A small network was shown many inputs. Here are its activations along a few directions, one row for each input.
Each table varies a few parts of the input and shows all the possible inputs, shuffled.
A made-up example of a description, with smaller parts first: one of 8 places around a ring, together with either a single point or (one of 2 separate values, together with one of 4 places along a line) or one of 9 places around a ring.
Shared parts are said once, and a part with two or three values counts as separate values.

Other details of the inputs vary at random and push rows far along two fixed directions, the same in every table; ignore that.

Table:
x1: [-7,9,1,29,-18,-7,-37,13,-8,12,-3]
x2: [5,6,9,38,-25,-6,-31,14,-15,-3,-7]
x3: [-16,-2,-6,-10,24,-6,10,3,20,-4,14]
x4: [50,2,-2,-36,-41,41,27,-22,-25,32,-25]
x5: [-10,-5,-1,-9,26,-5,11,3,18,-14,10]
x6: [-8,1,-2,-10,23,-4,8,3,15,-1,4]
x7: [-4,5,6,37,-26,-11,-30,13,-13,-3,3]
x8: [-13,-2,-3,-11,18,-3,8,0,17,-4,11]
x9: [2,-7,2,-4,9,-1,16,-1,6,-13,5]
x10: [8,5,9,42,-30,-7,-33,12,-17,-3,-7]
x11: [-9,-4,-5,-12,17,-7,6,-14,-15,0,-8]
x12: [48,6,-2,-35,-32,40,23,-22,-20,37,-32]
x13: [-1,9,9,35,-17,-8,-36,11,-8,3,-8]
x14: [-7,-3,-3,-9,8,1,11,-1,12,-5,8]
x15: [-5,-8,-1,-6,8,-2,15,0,8,-10,12]
x16: [-22,-7,-9,-16,26,-14,8,-11,-4,-5,5]
x17: [-13,-2,-3,-12,19,-3,13,0,17,-9,12]
x18: [2,-3,1,-10,12,1,11,-3,11,-9,4]
Description of these inputs: one of 2 separate values, together with either a single point or one of 8 places along a line.
The inputs of x3 and x12 match in every part but the choice among 2 separate values. If x17 is changed in the same way as x3 into x12, which row does it become? -> x5

Table:
x19: [4,2,1,-4,-4,5,-2,-3,-1,2,-4]
x20: [-1,-2,0,-1,1,1,4,-5,0,-3,0]
x21: [3,3,-1,-4,-4,4,-2,1,1,5,0]
x22: [5,2,0,-3,1,1,-1,0,-1,4,-4]
x23: [2,0,-1,-3,3,-2,0,-3,-5,1,-4]
x24: [2,2,0,0,-3,5,1,2,4,6,-1]
x25: [7,-2,4,2,0,2,7,4,5,-7,2]
x26: [4,1,-1,-1,-1,3,2,0,1,6,-3]
x27: [2,2,-1,-3,-6,5,1,1,2,7,1]
x28: [12,-1,2,-1,-12,6,5,1,-3,-1,0]
x29: [2,1,-2,-3,-2,1,2,0,1,6,1]
x30: [2,1,-1,-4,-8,6,0,-3,0,5,-1]
x31: [3,2,-2,-4,0,0,0,0,0,4,0]
x32: [9,-2,1,1,-12,5,6,2,-1,0,2]
x33: [-25,1,2,31,16,-25,-24,15,6,-16,9]
x34: [7,0,2,0,-6,4,1,-6,-6,1,-7]
x35: [-2,-2,-2,-3,0,1,3,-3,-6,3,-3]
x36: [3,2,0,-4,0,4,-1,1,3,2,-1]
x37: [-13,3,5,33,-10,-16,-32,9,-9,-8,4]
x38: [-3,-2,-4,-6,5,-3,7,-2,0,2,2]
x39: [-30,-12,-6,-21,50,-17,29,-3,32,-27,27]
x40: [1,1,1,-4,1,5,1,-2,4,0,-2]
x41: [4,-3,2,3,-2,2,8,4,6,-5,4]
x42: [0,-1,-2,-6,-2,0,1,-4,-10,4,-3]
x43: [1,-1,0,-3,0,2,1,-3,-8,3,-7]
x44: [0,1,0,-2,-2,5,2,-2,4,2,0]
x45: [3,2,0,-5,-5,4,-2,-3,0,3,-1]
x46: [9,-2,3,0,-4,3,5,3,1,-6,1]
x47: [5,2,1,-1,1,1,0,1,1,4,-4]
x48: [0,-1,-2,-4,-4,2,2,-4,-9,6,-3]
x49: [2,3,1,-1,1,4,0,2,5,3,-2]
x50: [3,-1,1,-2,-2,1,0,-6,-5,-3,-3]
x51: [-4,-2,-4,-8,10,-5,6,-2,0,-1,3]
x52: [-17,2,3,30,-2,-17,-31,11,-10,-7,1]
x53: [1,-1,-2,-1,0,0,3,-2,-4,4,-3]
The inputs of x39 and x37 match in every part but one. If x32 is changed in the same way as x39 into x37, which row does it become? -> x28
What is each input in this table made of? -> one of 5 places around a ring, together with either a single point or one of 6 places around a ring
A walk changes only the place on the ring of 5. It starts at x30 and steps to x45. List the rest of the walk in order. -> x19, x40, x44
